Small tables with named rows and columns. After each table, cells are looked up by row and column.

libusu =
	bur	tis	fopef	dini
tufam	73	82	77	131
mesulav	84	36	112	80
vepe	137	134	83	172
dapu	103	163	129	140
nemik	146	69	70	71
zuful	113	162	104	101
boruf	49	62	78	58
duta	13	56	118	113
tabad	179	68	227	55
muzo	119	99	235	56
pufo	52	142	154	80
tek	115	70	53	47
geloma	151	103	74	120
por	194	65	41	72

fopef of dapu: 129
dini of vepe: 172
bur of dapu: 103
bur of nemik: 146
tis of geloma: 103
dini of duta: 113
tis of tabad: 68
dini of zuful: 101
tis of dapu: 163
tis of boruf: 62
fopef of tabad: 227
bur of geloma: 151

Table rosokad
,lek,ragev,tolo,peb,fugi
giv,0,161,146,161,108
ruz,14,121,194,29,87
nusiga,187,35,173,60,118
zibigav,78,89,158,134,224
namul,156,52,71,193,190
dasom,137,222,77,88,21
nineget,44,40,117,200,125
tev,193,54,153,140,55
genepa,88,161,149,171,189
bip,175,150,174,219,171
tuz,116,15,159,85,54
peputu,187,203,45,48,105
vib,236,49,17,5,216
nimasi,112,156,31,29,200

What is the ragev of dasom in rosokad?
222
What is the fugi of vib in rosokad?
216
What is the peb of genepa in rosokad?
171
What is the peb of giv in rosokad?
161
What is the ragev of vib in rosokad?
49
What is the ragev of nineget in rosokad?
40
What is the ragev of peputu in rosokad?
203
What is the tolo of tuz in rosokad?
159
What is the tolo of bip in rosokad?
174
What is the ragev of ruz in rosokad?
121
What is the fugi of zibigav in rosokad?
224
What is the tolo of dasom in rosokad?
77
What is the lek of bip in rosokad?
175
What is the tolo of namul in rosokad?
71
What is the fugi of namul in rosokad?
190
What is the lek of genepa in rosokad?
88
What is the peb of nusiga in rosokad?
60

buz.csv
,sakalo,timurek,kugom
til,130,33,20
nirudit,174,90,76
ger,126,124,122
pim,71,112,119
tavofut,154,102,91
zan,70,73,76
vir,225,158,140

til, kugom => 20
nirudit, sakalo => 174
vir, timurek => 158
ger, kugom => 122
vir, kugom => 140
zan, sakalo => 70
zan, timurek => 73
zan, kugom => 76
pim, timurek => 112
nirudit, kugom => 76
til, timurek => 33
vir, sakalo => 225
nirudit, timurek => 90
ger, timurek => 124
tavofut, sakalo => 154
tavofut, kugom => 91

lel:
	gozubas	rud	tidon	tuzo	dalab	fos	nad	zilufuv	git
ner	59529	59707	28237	57258	29692	21564	35239	34783	44871
maba	59794	54572	28137	52393	25576	24950	34982	34276	39634
nisusi	41145	10372	32646	10600	9178	58461	33769	31065	7585
buf	42942	80342	32401	77369	60597	10756	37153	37260	75425
vifi	26966	72255	36348	70001	69134	19308	37596	37175	77312
bovamed	54070	28627	29645	27366	10958	43943	33887	32498	17712
malol	36134	1787	34215	1686	6840	65955	33373	31185	2463
tufime	5466	18692	41884	18512	47829	60417	35837	33922	38041
valepil	51018	57963	30881	54510	35528	25486	35243	36022	48779
kud	30305	74845	35576	72283	67972	17013	37515	37371	77840
fugas	50107	20046	30676	19094	8003	50659	33623	32026	11751
basase	59846	57245	28108	55002	27586	23080	35128	34465	42218

gozubas of bovamed is 54070
tuzo of basase is 55002
dalab of valepil is 35528
dalab of buf is 60597
gozubas of basase is 59846
zilufuv of valepil is 36022
zilufuv of malol is 31185
zilufuv of basase is 34465
tidon of fugas is 30676
gozubas of fugas is 50107
Which row has the largest zilufuv? kud

pafuvu:
|  | komin | kive | sanubu | varomun | mev | nug | kadose | kede |
|---|---|---|---|---|---|---|---|---|
| mek | 40 | 12 | 13 | 25 | 17 | -77 | 11 | 63 |
| dapugit | 45 | 45 | -3 | 59 | 18 | -37 | 10 | 22 |
| ruvob | 62 | 44 | 48 | 10 | 33 | -26 | 59 | 33 |
| puzak | 30 | 45 | 18 | 0 | 61 | 56 | 30 | 19 |
| sibosim | 24 | 41 | 28 | 14 | 45 | -1 | 29 | 9 |

dapugit, nug => -37
puzak, mev => 61
puzak, nug => 56
sibosim, kede => 9
ruvob, nug => -26
ruvob, varomun => 10
puzak, varomun => 0
sibosim, sanubu => 28
sibosim, mev => 45
Which row has the largest komin? ruvob

zib:
|  | dabo | vun | bar | keba | lagolu | sukugol | navazo |
|---|---|---|---|---|---|---|---|
| basav | 384 | 493 | 452 | 321 | 414 | 572 | 576 |
| luseza | 214 | 10 | 578 | 164 | 298 | 150 | 188 |
| gog | 767 | 368 | 216 | 748 | 143 | 334 | 171 |
| fotu | 195 | 495 | 191 | 324 | 552 | 511 | 498 |
| kub | 284 | 130 | 555 | 95 | 306 | 99 | 255 |
| navas | 682 | 363 | 334 | 895 | 308 | 224 | 210 |
| doz | 206 | 429 | 212 | 385 | 524 | 458 | 483 |
| dafo | 298 | 76 | 595 | 92 | 294 | 103 | 279 |
| nupu | 530 | 423 | 428 | 856 | 230 | 155 | 277 |
| nos | 230 | 433 | 183 | 421 | 544 | 424 | 481 |
| mamed | 271 | 151 | 624 | 119 | 334 | 29 | 188 |

bar of dafo: 595
vun of nos: 433
lagolu of doz: 524
vun of basav: 493
vun of luseza: 10
lagolu of navas: 308
keba of nupu: 856
sukugol of navas: 224
dabo of dafo: 298
sukugol of doz: 458
sukugol of nos: 424
lagolu of nupu: 230
dabo of nupu: 530
bar of gog: 216
keba of doz: 385
bar of mamed: 624

miposun:
         kepam  dit  mem  relup  pebiro  lim  bomip  maza
ter        -20    3  -20     15     -87  -24    -32    19
maravod    -31   31  -15     16      -3  -23    -58    22
nit        -47   -5  -20      4      22  -36    -66     9
sapomif     -5  -24   -5    -94       1  -43    -37   -27
litop      -24    0  -32    -82      28   25    -35   -46
tid        -58  -17  -34     -6      33  -10    -65    -8
dolazur    -43  -97  -37    -22     -90  -43    -23   -21
bigipa       5   68  -12    -42      -6   15    -30    -6
gek        -39  -79  -32    -85     -54  -28    -49   -23
nifivim    -54   12  -32     -5      -6    4    -79    20

What is the lim of dolazur in miposun? -43
What is the kepam of nifivim in miposun? -54
What is the pebiro of tid in miposun? 33
What is the relup of dolazur in miposun? -22
What is the relup of bigipa in miposun? -42
What is the mem of litop in miposun? -32
What is the dit of nifivim in miposun? 12
What is the dit of nit in miposun? -5
What is the relup of ter in miposun? 15
What is the kepam of litop in miposun? -24
What is the lim of sapomif in miposun? -43
What is the pebiro of dolazur in miposun? -90
What is the relup of nifivim in miposun? -5
What is the mem of ter in miposun? -20
What is the bomip of nit in miposun? -66
What is the bomip of tid in miposun? -65
What is the lim of ter in miposun? -24
What is the relup of tid in miposun? -6

Table kar
columns: sidil, mulazi, lepume, vukada, zafesu, gem, tuf, tubive, lafeva, tuti
koribe: [40775, 15024, 35609, 40362, 37314, 41547, 61809, 16106, 30619, 33701]
merepi: [46109, 29772, 52780, 31081, 29700, 48145, 77414, 16106, 32003, 38650]
kebu: [43581, 29772, 64068, 5720, 46171, 41547, 61809, 16106, 13023, 36881]
kote: [26483, 2246, 50489, 40362, 53374, 78146, 20074, 16106, 43301, 33701]
guf: [43581, 29772, 65853, 792, 37995, 41547, 61809, 16106, 18586, 46199]
nem: [70065, 49772, 50489, 40362, 9762, 45663, 40968, 44990, 19282, 10892]
zugu: [43581, 36079, 44430, 41449, 21986, 41547, 61809, 25475, 30619, 31828]
dizo: [43581, 29772, 50489, 40362, 37314, 41547, 65606, 16106, 30619, 33701]

tubive of kote is 16106
gem of koribe is 41547
tubive of dizo is 16106
gem of dizo is 41547
gem of kote is 78146
gem of kebu is 41547
tubive of nem is 44990
mulazi of nem is 49772
zafesu of nem is 9762
Row with the largest vukada: zugu

